A small network was trained on made-up records. Each row is its average activation on records with the value named, seen along a few directions.
Related values have similar rows: they may be neighbours, one step apart, or belong to one group.
Random noise pushes rows far along 8 fixed directions. That doesn't count. These rows show it; they differ only by the noise:
[  43  300  333 -312   28 -221  333  761  147  269 -110   49  107  381
  738 -128   44 -188  424  -35]
[ 277   97  152 -215    2   36 -226   46  118  -91  -59  265  168  -71
  -51  276  235  -93 -395 -271]
[ 206   63   26  324  -75  168  417 -330  -71  -55 -294 -162  188  -68
 -660  475  437 -234  -88 -220]
[ 305 -247  176 -152 -235  126 -226  106   53  158  -15  -62  -77 -623
 -386  184  438 -322 -350  -46]
[ 113  254 -121 -193 -438 -268  -20  196  197   68 -203   52  197 -201
  -21  452  293 -216  -74 -524]
[ 178  207 -184  -16 -278 -128  169 -135  563   72 -340 -364  101  211
 -131  514  294 -252   74 -435]
[-142 -370 -704  225  271    0  -53  336  -68  271 -181 -691 -396  634
 -589   87 -260  283  415  -29]
[ 320  270   83 -242   76  -55 -203 -346  395 -185  250  172  160   55
  387  446   83   12 -375 -412]
[ 105   20  291   -5 -313   81  117 -202 -123   52  -91  -36  106 -408
   25 -355  252 -301   92  549]
[ 179   43   92   62  312  352 -263 -617  145 -367 -377   96  202  648
 -201 -404  -63  117 -204  609]


Field MOS:
ker: [  14 -178  466   11 -112   16  265 -347  255  168  444 -226 -357 -773
  348 -320   -6 -223  -59  388]
godi: [-161 -287   20 -206 -512 -226 -194   43  218  223  153 -300  -90 -484
  183 -277   70 -207  479  237]
fima: [-135   92  229 -111  -56 -240  236  881 -583  208  147  356   73 -125
  309 -140  107 -126  322  -39]
kiz: [-243  -54  -86  126  712  163  160  331 -189 -150  206  246 -214  433
  261 -144 -475  358   53 -233]
depu: [-157  546  -37 -182 -353 -274 -326 -312  109 -468 -500  595  538  504
  224    5  -30  127   -8  -88]
navu: [-457  207 -671   18 -552 -560  -62  502 -295  323  -17  179   19 -354
   81  132 -382  196  271 -457]
tuni: [-107  144   21  -27  328   48 -178  -58   57 -272  138  276  213  403
   61  362  -62  299   -5 -312]
bori: [-156  373  161 -170  481   23    1  350 -321  -98  112  701  270  416
  484  -17 -344  205 -314 -179]
gab: [-214   85  -14  563  575  303  419 -289 -256 -473 -530  227  214  710
 -463 -343 -293  220  -32  199]
sulud: [  87   65  118 -246 -433 -195 -188 -468   40   20  638  -20  -53 -851
  561 -169 -125 -102 -117  363]
kofun: [  36  119  812  -46  341  386  143  -25  109 -452 -110  551  140  519
  594 -644  -67  190 -396  238]
soti: [ -23 -395 -278  107  -19  129 -274 -110 -145  124 -148 -306 -240 -134
 -482 -335    9   48   17  518]
The values of MOS form a line.
Going along MOS from kofun by way of its neighbour kiz, in what order are godi, fima, bori, soti met?
> bori, soti, fima, godi
Name the neighbours of ker, in listed order.
> navu, gab

Field POFI:
por: [ 281  -82  294  -70  437  257   82  331   50  130  -45  187  -56  172
   37   96  171 -166 -178   23]
gud: [-135 -259  -76  134  205   28  -62  -12 -169   46  472 -154 -151  -98
  -46   70 -190  173  163   -3]
vigez: [  76 -214  -11  100  -50  175 -172 -251  -40 -144  -74   22   25 -143
 -356   49  121  -75  -59  -12]
vaza: [ 218  112  143  -36  244 -108  422  175  177  210  324 -325 -198   64
  392  369   15 -120  128 -153]
nat: [ -75  -29 -114  198  185  -45  206 -220 -183  141  351 -188  -22  -33
  -88  314  -16   88  212 -103]
fuf: [-276 -100 -326  330 -115  -68  183 -343 -430  122  253 -210 -118 -331
 -204 -164 -325  128  148  213]
kefe: [-190  223  174 -275   -9 -232 -105  427  154  -32  104  283   56  124
  565  -61 -161  -11  -31 -235]
nugor: [  54   29 -371 -172  158  105 -610  165  119  -77 -256  195   25  543
 -176   -9 -254  368 -274  -10]
fonal: [-150  324 -116  224  174  -49  468 -460 -485 -227  268  164  312  337
  212  282 -119  335  181 -119]
tezut: [  33  154 -192  105   98  -10  -49   63   16 -175 -397  159  131  242
 -248  160  -29   -1 -264 -352]
vunon: [ -14 -120  -66   54  165  -47  190   39  207  154  -50 -374 -258  232
  146 -233 -217   88  226  238]
mazok: [-116  108   84  100    9  170  195  192  -96 -153 -400  182  196  306
 -315  -96  116   65  -28 -125]
kugak: [ 246 -275  309  -84  422  265 -178   79 -287  -58  133  179   -5 -186
 -166   94  253  -82 -367    3]
tate: [-180   26 -320  -60 -434 -369  -35   90 -591   58  233   79  109 -524
  -72 -155  -57   47  250   91]
dirat: [  36   99   27 -101  168  -74 -176  -36  138 -272   40  239  136  314
  142  107 -103  268   -7 -201]
sir: [ -70    8  -54   73  178 -145  256  312 -199    8  279   37 -164  -40
   15  271 -120  236   85 -483]
mabu: [ -43  148 -195   82  153 -164  190   55  225  282  126 -352 -165  369
  200  184 -155  -19  233 -121]
rup: [-104 -161 -438  202  115   33 -211 -428 -245  -29  509 -141 -243 -183
   89 -104 -417  482 -129  126]
sog: [ -53  329  299 -172 -581 -167   47 -341  347 -114  -44  -39  186  -48
  747 -415   94 -237  323  387]
mir: [   8 -397  -53 -106  186  203 -251  340  291  112 -125 -200 -413  111
 -162  -59  -57  -29  -12  -19]
A value of POFI combines one of 4 hidden first parts with one of 5 second parts; all combinations occur once.
Changing only the second part turns nugor into rup. mabu has the same second part as nugor; what does that change turn mabu into?
> fuf
Changing only the second part turns vigez into tezut. dirat has the same second part as vigez; what does that change turn dirat into?
> vunon
Changing only the second part turns tate into vaza. kugak has the same second part as tate; what does that change turn kugak into?
> por

Field LUNEK:
dov: [ 310 -341  147 -160    8   40 -270  -25  703  -33  182 -191 -351   64
   42  227  -27   30 -498 -294]
lopan: [ -68  200 -324  -23 -322 -170 -178 -327 -186  -94  124  173  120  -43
  140 -199 -170  112 -178  147]
bog: [  71 -217 -495 -283 -375 -178 -616  210   84  177  -56 -258 -145 -137
  -19 -151  -50  178   32  158]
pori: [-200  133 -506   15 -131 -416 -147  190  274 -291  -82   -3   46  306
   70  351 -227  360   50 -659]
mav: [  27 -209  429 -308 -323  -68 -277  281 -107   34 -212  239   74 -576
 -434 -150  492 -441  -19  233]
sene: [ 299  -81  565 -225 -219  118  157 -180  228  214  -50 -106  201 -456
  480 -415  214 -520   43  543]
paga: [-365  473  155  299  -73   64  405  553 -753  -72 -666  364  565  470
 -359 -384  166 -110  519  474]
dip: [   3   88   11  264  489  106  326 -448   63  159  918  -75 -244  -31
  520  424 -348  364 -137 -381]
podu: [-195  -34 -363 -420 -325 -373 -549  704 -168  273  287  289 -263 -854
  185 -118 -295   33 -203 -119]
zosod: [  58  213  550 -629 -509   86 -371  265  656 -195 -609  526  482 -116
  211   88  403 -417 -399 -500]
vapu: [  90   56 -140  -73  387  -77  -53   22  400   42 -138 -125 -216  427
  224  241  -18 -113 -206 -233]
vek: [ 355 -124  828 -261  316  212  174 -115 -104  343  596   50 -109 -393
  716 -346  153 -236  191  625]
kila: [ -48   67 -429   99   85   30 -268  -52  195 -355 -279  -73  -80  485
 -340  188  -69  286  -22 -414]
The values of LUNEK form a line.
Name the neighbours of zosod, in listed order.
> kila
Name the neighbours of dip, in listed order.
> dov, podu
Name the neighbours of lopan, in listed order.
> sene, vapu
